These are the activations of a small neural network, seen along a few directions. Each row is one input.
Each table varies a few parts of the input and shows all the possible inputs, shuffled.
Descriptions start from the smaller parts, as in this example, which fits no table here: ring(5) and (point or line(11) or (values(3) and line(6))).
Shared parts are said once, and a part with two or three values counts as separate values.
In the rows, zero is written as 100.

Other details of the inputs shift rows strongly along two fixed directions, in all tables alike. That doesn't count.

Table:
r1: 88, 105, 114, 115, 65, 102, 112, 82, 83, 96, 97, 121, 99
r2: 104, 94, 79, 94, 116, 89, 112, 80, 98, 108, 114, 104, 91
r3: 97, 101, 156, 115, 81, 132, 67, 139, 109, 88, 104, 108, 120
r4: 101, 95, 166, 111, 81, 116, 78, 138, 124, 91, 107, 110, 108
r5: 107, 91, 124, 116, 96, 101, 90, 139, 105, 121, 109, 105, 112
r6: 111, 97, 123, 108, 94, 129, 76, 127, 114, 90, 94, 94, 120
r7: 114, 92, 120, 106, 99, 97, 97, 109, 105, 100, 116, 101, 101
r8: 85, 104, 72, 71, 117, 88, 103, 76, 110, 100, 108, 94, 91
r9: 118, 103, 65, 66, 144, 106, 93, 107, 116, 150, 102, 75, 96
r10: 99, 109, 45, 91, 110, 93, 123, 52, 91, 105, 82, 105, 97
r11: 107, 108, 89, 103, 87, 107, 115, 85, 92, 79, 87, 100, 98
r12: 96, 107, 35, 66, 143, 75, 117, 57, 95, 98, 115, 86, 87
r13: 122, 118, 62, 70, 155, 98, 90, 119, 118, 126, 119, 73, 88
r14: 102, 99, 91, 104, 99, 88, 119, 80, 85, 69, 103, 111, 84
r15: 109, 96, 121, 95, 140, 104, 79, 127, 131, 129, 126, 72, 112
r16: 113, 100, 131, 86, 111, 112, 75, 127, 137, 126, 122, 89, 102
r17: 92, 108, 118, 106, 95, 109, 92, 100, 105, 116, 98, 115, 115
r18: 118, 106, 84, 75, 129, 109, 95, 117, 108, 115, 95, 80, 92
r19: 93, 88, 96, 117, 86, 91, 108, 80, 75, 50, 97, 120, 88
r20: 101, 96, 91, 121, 69, 78, 122, 91, 69, 78, 95, 114, 84
r21: 90, 114, 105, 111, 68, 100, 118, 76, 75, 68, 92, 118, 88
r22: 86, 79, 121, 132, 58, 93, 117, 98, 71, 80, 63, 134, 107
r23: 106, 115, 19, 73, 143, 83, 104, 74, 87, 93, 104, 84, 69
r24: 110, 97, 115, 89, 130, 112, 79, 138, 122, 139, 101, 66, 112
r25: 108, 110, 135, 102, 86, 117, 86, 119, 111, 115, 113, 98, 109
r26: 71, 107, 96, 109, 61, 89, 123, 65, 68, 67, 90, 120, 101
r27: 108, 102, 58, 87, 96, 86, 124, 70, 76, 97, 85, 94, 74
r28: 107, 92, 109, 101, 100, 112, 82, 123, 96, 88, 84, 97, 102
r29: 100, 97, 125, 103, 91, 116, 88, 125, 115, 103, 98, 91, 135
r30: 85, 98, 77, 105, 90, 75, 118, 92, 74, 80, 95, 107, 98
r31: 121, 113, 61, 69, 141, 115, 93, 95, 127, 149, 112, 72, 106
r32: 110, 103, 123, 101, 114, 122, 81, 129, 129, 129, 106, 69, 125
r33: 81, 81, 121, 123, 53, 90, 117, 103, 67, 65, 70, 120, 110
r34: 87, 86, 147, 145, 64, 90, 102, 131, 84, 84, 93, 108, 110
r35: 93, 96, 104, 94, 100, 106, 85, 98, 109, 79, 102, 106, 88
r36: 103, 86, 134, 114, 110, 100, 85, 121, 116, 112, 107, 115, 120
r37: 113, 107, 78, 98, 87, 102, 115, 77, 94, 98, 95, 93, 95
r38: 99, 111, 80, 65, 151, 100, 86, 96, 138, 139, 122, 64, 87
r39: 89, 102, 164, 124, 78, 120, 82, 133, 111, 110, 107, 95, 123
r40: 93, 102, 52, 103, 111, 73, 121, 73, 78, 100, 90, 115, 86
r41: 80, 89, 117, 115, 77, 91, 107, 82, 99, 88, 88, 132, 97
r42: 81, 96, 77, 102, 74, 80, 129, 47, 82, 81, 92, 125, 72
Description of these inputs: ring(6) and (values(2) or line(5)).
- Changing only the ring(6) part turns r7 into r27. The same change can be made to r2. Which row results? => r9
- Changing only the ring(6) part turns r37 into r16. The same change can be made to r6. Which row results? => r35
- Which other rows agree with r30 in the ring(6) part? List them by row number. => r5, r13, r20, r23, r34, r40
- Which other rows agree with r21 in the ring(6) part? List them by row number. => r1, r3, r17, r25, r26, r39

Table:
r43: 107, 80, 99, 124, 68, 89, 119, 97, 68, 74, 82, 148, 113
r44: 94, 135, 83, 65, 113, 123, 99, 78, 121, 128, 110, 84, 105
r45: 117, 102, 76, 92, 148, 104, 87, 122, 121, 166, 113, 74, 94
r46: 57, 101, 96, 87, 100, 81, 103, 66, 102, 87, 99, 120, 91
r47: 111, 114, 33, 60, 155, 91, 101, 89, 92, 97, 117, 52, 83
r48: 117, 91, 161, 120, 112, 103, 73, 184, 119, 98, 124, 75, 124
r49: 84, 74, 120, 152, 49, 78, 128, 118, 60, 88, 76, 106, 113
r50: 97, 105, 97, 127, 68, 93, 121, 75, 66, 91, 68, 117, 87
r51: 80, 97, 40, 59, 142, 75, 118, 33, 109, 99, 96, 97, 70
r52: 73, 102, 151, 126, 38, 115, 88, 99, 101, 68, 102, 125, 118
r53: 113, 95, 88, 82, 133, 99, 98, 99, 135, 166, 119, 74, 97
r54: 103, 90, 103, 108, 63, 91, 109, 93, 63, 44, 90, 123, 75
r55: 106, 102, 138, 100, 86, 133, 97, 104, 124, 110, 95, 95, 119
r56: 120, 103, 22, 61, 141, 80, 114, 88, 100, 152, 101, 80, 71
r57: 98, 89, 106, 143, 76, 91, 114, 85, 71, 74, 86, 146, 113
r58: 104, 94, 135, 99, 96, 114, 87, 99, 115, 85, 118, 95, 95
r59: 100, 92, 79, 119, 102, 84, 119, 99, 73, 87, 92, 107, 129
r60: 101, 71, 160, 95, 112, 113, 56, 177, 132, 112, 94, 112, 122
r61: 97, 101, 118, 117, 76, 117, 107, 123, 83, 84, 75, 88, 126
r62: 106, 86, 105, 121, 63, 73, 125, 101, 68, 45, 98, 129, 67
r63: 82, 91, 164, 127, 60, 102, 92, 130, 112, 135, 113, 113, 122
r64: 95, 105, 76, 124, 91, 73, 125, 67, 65, 52, 102, 120, 55
r65: 105, 109, 46, 85, 76, 98, 135, 58, 64, 72, 64, 114, 74
r66: 96, 118, 56, 104, 88, 106, 130, 48, 66, 76, 70, 110, 75
r67: 111, 124, 11, 65, 153, 106, 90, 59, 109, 109, 105, 74, 73
r68: 105, 97, 130, 118, 88, 106, 96, 142, 94, 119, 80, 78, 131
r69: 97, 108, 179, 97, 96, 130, 57, 148, 134, 109, 138, 94, 122
r70: 108, 97, 144, 118, 98, 120, 69, 134, 101, 81, 112, 102, 98
r71: 122, 101, 85, 77, 151, 107, 89, 92, 139, 146, 126, 93, 124
r72: 106, 92, 137, 113, 97, 126, 62, 163, 121, 99, 101, 72, 142
r73: 120, 108, 112, 79, 126, 119, 90, 105, 137, 157, 106, 74, 111
r74: 109, 115, 118, 76, 148, 119, 66, 129, 151, 163, 142, 94, 144
r75: 104, 95, 115, 75, 172, 117, 46, 150, 148, 143, 112, 84, 110
r76: 78, 98, 23, 67, 150, 67, 115, 68, 84, 91, 84, 79, 84
r77: 80, 103, 158, 130, 57, 87, 106, 106, 92, 63, 124, 125, 93
r78: 120, 113, 34, 64, 120, 90, 119, 75, 87, 127, 81, 87, 75
r79: 105, 109, 59, 71, 123, 110, 95, 60, 125, 105, 111, 78, 90
r80: 105, 88, 112, 116, 53, 108, 93, 110, 88, 58, 80, 120, 101
r81: 94, 91, 113, 124, 69, 76, 133, 65, 84, 52, 111, 118, 69
r82: 74, 114, 116, 117, 42, 88, 128, 60, 74, 93, 84, 124, 98
- Describe the family of inputs behind these rows. => line(5) and (values(2) or line(6))
- Changing only the line(5) part turns r65 into r66. The same change can be made to r80. Which row results? => r67
- Changing only the line(5) part turns r63 into r53. The same change can be made to r77. Which row results? => r81
- Which other rows agree with r48 in the line(5) part? List them by row number. => r47, r49, r59, r61, r68, r72, r76
- Which other rows does r74 become when the values(2) part takes its other values? List them by row number. => r46
- Which other rows does r82 become when the line(5) part takes its other values? List them by row number. => r50, r68, r73, r78
